A small network was shown many inputs. Here are its activations along a few directions, one row for each input.
In each table, some parts of the input vary, and every possible input appears once, in random order.
A made-up example of a description, with smaller parts first: ring(8) and (point or ring(11) or (values(2) and line(6))).
Shared parts are said once, and a part with two or three values counts as separate values.
In the rows, 128 means zero.

Other details of the inputs shift rows strongly along two fixed directions, in all tables alike. That doesn't count.

Table:
R1: [131 112 144 100 148 144 116 154  89 144 147]
R2: [133 147 126 118 149 112 149 158 106 129 137]
R3: [119 109 135 168 142 131 188  90  85  88 110]
R4: [138 119 140 165 137 114  96 150 117 109 130]
R5: [189 139 143 104 192  76 130  65  86 111 138]
R6: [134 106 104 121 168 139 116  91 113 123 126]
R7: [149 163 166  97 108 136  88 122 166 127 123]
R8: [154 128 111 122 192 107 139  69  81 116 126]
R9: [138 130 139 132 121 118 119 151 127 157 150]
R10: [ 69 130  58 152  75 137 147 160 151 159 134]
R11: [103  79 143 131  49 166 119 162 226 146  97]
R12: [161  71 183 107 125 118  93 122 184 140 116]
R13: [121 142 151  94  75 173  66 151 212 149 112]
R14: [112 149 140 158 139 138 171  90  83  83 113]
R15: [ 95 129  85 172 133 126 152 122  78 127 146]
R16: [ 92 155 117 154 118 140 184 100 108  93 105]
R17: [102  80 107 141 141 140 156 104 131 112 113]
R18: [142 116 155  69 104 133  95 184 155 169 149]
R19: [103 124 148 116  43 163 106 161 224 132 106]
R20: [ 97 144  77 165 110 108 147 156 135 116 121]
R21: [179 173 135 102 172  96 117  71  91 113 139]
R22: [197 155 228 107 159 125  60  97 116 120 127]
R23: [168 104 193  69 117 134  66 180 148 176 146]
R24: [115 145  99 135 115 111 157 147 121 145 153]
R25: [ 83  94  76 142 134 135 186 104 136 117 106]
R26: [143 140 139 105 131 111 127 171 137 135 143]
R27: [ 64 120  66 101 102 167 157 179 130 161 131]
R28: [175 131 134 109 187  92 127  71  92 121 130]
R29: [ 83 165  87 134 127 167 150 105 112 104 116]
R30: [ 65 143  97 137  62 165 164 141 182 120  97]
R31: [132 131 134 149 127  98 200  91 106  89 115]
R32: [154 128 158 127 175 121 121 146  78 116 143]
R33: [ 76  92  68 121  92 134 172 129 190 128 110]
R34: [158 122 149  95 117 163  40 127 179 156 122]
R35: [163 139 153 147 128  78 101 150 134 112 136]
R36: [126 129 122 161 131 111 127 127  93 143 145]
R37: [ 88 110 101 163 107 145 196 111 128 105  99]
R38: [132 113 142 144 132 139 107 149 112 147 152]
R39: [115 125 113 165 116 119 109 163 144 122 123]
R40: [148 151 120 101 134 136  92 105 143 140 125]
R41: [ 98 142  85 157 139 126 173 133  88 139 147]
R42: [162 143 152 142 136  76 121 120  94 136 157]
R43: [191 120 188 100 152 148  28 107 139 138 134]
R44: [132 145 123 131 168 115 157 146  79 120 135]
Each input here is: line(4) and (line(5) or ring(6)).
- Changing only the line(4) part turns R5 into R6. The same change can be made to R7. Which row results? => R29
- List by row number the other rows that have the line(4) part in common with R41. => R8, R16, R22, R25, R27, R34, R36, R37, R39, R44
- Change only the line(5) part in R24. List by row number the other rows that result. => R18, R26, R35, R42
- Start at R3 and move only the line(4) part, one step at a time. The first step leads to R37. Which rows follow, in order? => R11, R31

Table:
R45: [138 116 139 152 145 126 124  88 108 105 115]
R46: [158 131 139 140 166  78 147 103  79 121 148]
R47: [168 117 186 138 176 106 145  98  77 102 129]
R48: [100 160  61 140 145 118 176  99  94 113 135]
R49: [ 86 124  58 117 102 144 142 154 166 140 125]
R50: [158 126 174 140 123 105  95 158 120 150 151]
R51: [102 136  67 128 144 107 179 124 106 117 129]
R52: [120 160 117 135 136 103 196  83  97  89 116]
R53: [ 79 130  74 122  87 159 131 179 159 148 131]
R54: [171 120 194 108 137 118 124  96 135 120 117]
R55: [101 119 100 159 117 141 137 108 136 108 111]
R56: [174 136 172 115 162 107 109 127  81 128 146]
R57: [118 135 138 124  81 136 129 137 185 128 109]
R58: [ 92 167  94 151 120 115 207 116 106  97 116]
R59: [152 140 145 124 171  94 149 121  60 118 143]
R60: [131 147  89 124 173  99 177  95  71 109 135]
R61: [105 126  93 102 125 162 118 123 158 139 117]
R62: [ 98 141  67 130 148 136 174  96 102 125 130]
R63: [ 82 107  62 112 100 144 146 157 169 146 120]
R64: [145 130 139 120 108 134  76 146 172 152 135]
R65: [166 112 180 128 153 108 112 129  92 145 150]
R66: [134 120 146 138 118 115 114 155 119 146 150]
R67: [160 135 167 124 138 104 103 157 112 138 142]
R68: [123 138 139 107 104 161  73 158 161 145 130]
R69: [153 109 190 137 109 130  85 161 166 130 124]
R70: [158 120 168 156 134 119  93 109 132 115 118]
R71: [109 118 117 118 101 138 114 178 151 147 134]
R72: [120 174 106 149 139 118 150 126  81 124 144]
R73: [127 117 163 117  85 143 113 153 185 129 118]
R74: [103 170  66 127 160 121 172  90  88 101 126]
R75: [155 111 170 121 128 134 111  89 145 123 110]
R76: [186 153 156 127 185  74 130 101  73 113 143]
R77: [157  89 165 113 114 120  78 148 165 160 140]
R78: [ 83 130  71 121 119 156 161 150 122 142 129]
R79: [101 117 117 114  75 176  80 175 184 165 134]
R80: [157 120 160  92 127 144  59 129 167 143 126]
R81: [114 127 137 123 104 137 152 131 150 118 116]
R82: [156 114 172 156 139 118 100 131 126 114 124]
R83: [106  84 123 142 115 164 118 140 160 130 112]
R84: [134 100 143 143 136 146 114  97 132 120 111]
R85: [167 124 190 142 156 102 125 118  98 101 131]
R86: [180 106 194 147 175 105 107  99  86 101 129]
R87: [ 70 105  90 140  86 163 153 160 169 126 112]
R88: [116 116 103 117 103 127 113 168 177 150 126]
R89: [123 100 138 151 118 141 108 140 149 117 119]
R90: [ 97 156  91 142 154 117 235  84  71  90 116]
R91: [169 126 177 136 159  92 121 122  69 132 155]
R92: [ 84 111  59 110 112 156 151 143 161 147 121]
R93: [177 153 173 128 159  96 109 136  83 128 147]
R94: [153 149 170 114 121 140  64 153 143 143 134]
R95: [121 153 118 130 138 109 194  80  96  94 114]
R96: [143 119 135 138 123 102 115 142 138 146 141]
R97: [118 129 100 118 122 139 120 121 142 139 133]
R98: [ 80 153  71 138 101 153 146 147 126 136 137]
R99: [104 145  95 147 120 125 171  85 122  99 109]
R100: [161  86 164  94 131 128  82 147 166 155 130]
R101: [ 89 162  75 127 151 149 173 108  81 118 125]
R102: [132 124 138 129 117 131 129  92 141 114 110]
R103: [148 105 139 125 151 108 133 115 112 142 140]
R104: [160 136 161 104 125 134  59 138 169 142 128]
R105: [109 148 112 114 123 155 113 137 126 134 128]
R106: [ 77 137  77 146  75 152 151 123 180 124 100]
R107: [132  99 148 104 117 144  99 168 150 157 133]
R108: [106 123 113 118 106 169 109 149 147 156 135]
- What do these inputs look like to the network? => line(4) and (ring(6) or (values(2) and line(5)))
- Changing only the line(4) part turns R103 into R96. The same change can be made to R107. Which row results? => R67
- Changing only the line(4) part turns R81 into R58. The same change can be made to R102. Which row results? => R106
- Change only the ring(6) part in R83. List by row number the other rows that result. => R47, R54, R75, R84, R90

Table:
R109: [112 134 119 114 100 152 114 133 169 129 124]
R110: [130 140 106 132 160 112 156 118  85 131 131]
R111: [126 130 122 113 113 140 117 150 154 151 136]
R112: [115  98 124 107  96 170  86 152 196 153 107]
R113: [185 103 209 137 127 107  74 125 153 125 129]
R114: [ 78 132  65 132 110 157 148 157 148 147 135]
R115: [179 146 174 115 153  98 107 115 103 131 147]
R116: [ 62 137  46 122  97 163 176 129 157 127 101]
R117: [104 123 101 129 117 157 117 130 151 127 126]
R118: [112 142 107 145 140 112 166 117  70 107 139]
R119: [ 94 123 121 134  74 157 124 155 165 139 119]
R120: [159 125 149 118 146 103 109 111 107 137 143]
R121: [116 114 141 116  98 147 118 164 151 142 131]
R122: [152 136 146 112 128 112 110 134 129 142 131]
R123: [ 99 163  81 133 148 130 190  95  94 101 126]
R124: [205 126 223 100 147 114  60 106 138 126 134]
R125: [183 137 196 157 165  86 124  82  74 101 131]
R126: [118 130 107 168 148 109 175 103  97 102 123]
R127: [161 127 175 155 159 109 138  99  92 114 124]
R128: [ 95 159  87 130 120 136 157 123 126 109 113]
R129: [145 136 155 114 119 131  91 163 149 147 132]
R130: [103 118 105 129  99 123 153 146 162 124 120]
R131: [ 61 127  42 128 100 155 170 111 148 123 111]
R132: [117 142  95 134 150 126 157 123  99 134 139]
R133: [151 118 173 145 138 125 105 123 101 124 134]
R134: [154 111 166  98 103 138  71 165 179 167 127]
R135: [ 92 160  82 145 140 110 208 110  60  99 135]
R136: [152 130 161 144 131 102 139 111 128 111 124]
R137: [141  93 155 106 102 159  55 148 191 151 113]
R138: [166  96 175 102 130 130  72 143 156 164 138]
R139: [140 112 145 111 110 142  80 129 167 135 114]
R140: [ 98 151  64 147 152 121 178 113  79 122 140]
R141: [148 133 123 131 174  98 148  95  68 125 143]
R142: [131 107 163 134 109 151  99 150 146 143 126]
R143: [131 141 127 131 142 126 120 149 115 137 133]
R144: [133 125 138 119 126 108 142 139 119 120 133]
R145: [105 171  81 138 144 110 183 112  83 115 143]
R146: [136 112 142 112 123 155  94 130 163 139 123]
R147: [165  96 184 112 117 115  74 157 149 137 139]
R148: [173 109 183 119 164  99 117 132  97 123 140]
R149: [124 107 124 130 133 120 132 147 117 125 135]
R150: [139 111 171 135  97 141 106 140 170 139 116]
R151: [167 152 148 141 191  91 136  98  50 113 156]
R152: [144 142 131 139 169  84 190  99  75  96 130]
R153: [149 150 162 144 158 105 161  98  64 106 132]
R154: [114 102 127 146 105 143 129 146 173 135 115]
R155: [ 91 123  77 146 115 118 173 132 131 112 123]
R156: [139 154 121 138 154 104 139 113  84 120 150]
R157: [189 118 188 134 187  79 135 104  79 106 136]
R158: [115 142 110 122 121 136 137 144 136 140 139]
R159: [123 112 135 113 113 128 133 159 146 134 130]
R160: [163 118 175 120 128 129  54 166 148 152 138]
R161: [155 138 157 148 156  95 165  97  98 103 125]
R162: [ 59 118  62 138  96 163 169 162 136 136 125]
R163: [101 143  90 140 137 140 142 122 115 111 117]
R164: [173 124 177 102 156 113 115  89 116 122 126]
R165: [183 123 185 115 136 113  65 134 132 146 149]
R166: [150 117 156 114 117 141  78 124 161 132 128]
R167: [ 75 129  71 116  88 173 146 140 181 137 113]
R168: [110 111 113 101  83 147 104 156 189 165 128]
R169: [139 176 121 136 161  92 159 114  68 109 137]
R170: [ 93  94  95 113  91 171 104 137 190 148 113]
R171: [119 135 122 126 113 142 101 138 151 122 118]
R172: [133 151 108 124 167  98 183  92  69 121 137]
R173: [100 129  77 157 152 105 196 113  88 100 127]
R174: [102 136  79 131 116 127 140 137 126 138 127]
R175: [144 136 145 125 139 127 107 108 123 115 134]
R176: [134 116 145 115 124 155  93 134 161 136 128]
R177: [135 147 123 119 143 116 147  94 108 109 114]
R178: [ 87 120  84 109  91 155 140 122 175 134 111]
R179: [100 123 106 122 106 166 109 154 171 135 111]
R180: [128 112 124 114 138 140 128 106 135 130 119]
R181: [123 109 156 136  86 150  85 153 162 142 126]
R182: [117  94 142 124  96 155  87 171 158 148 134]
R183: [128 143 135 118 126 139 120 132 140 121 117]
R184: [ 44 120  43 169  81 166 180 142 156 128 107]
R185: [164 124 193 140 118 115 106 117 138 124 122]
R186: [176 125 163 124 164 101  96 120  94 137 139]
R187: [123 178  92 152 171  90 177 105  45 101 139]
R188: [ 61 124  45 134  97 174 151 134 162 131 115]
- What do these inputs look like to the network? => ring(5) and (ring(6) or (values(2) and line(5)))
- Changing only the ring(5) part turns R163 into R171. The same change can be made to R186. Which row results? => R174
- Changing only the ring(5) part turns R129 into R160. The same change can be made to R150. Which row results? => R184
- Changing only the ring(5) part turns R167 into R124. The same change can be made to R164. Which row results? => R178
- Start at R182 and move only the ring(6) part, one step at a time. The first step leads to R133. Which rows follow, in order? => R184, R126, R173, R149
- Change only the values(2) part in R166. List by row number the other rows that result. => R165
- Change only the ring(5) part in R120. List by row number the other rows that result. => R138, R141, R168, R172
- Change only the values(2) part in R187. List by row number the other rows that result. => R171
- Change only the line(5) part in R137. List by row number the other rows that result. => R117, R163, R170, R188
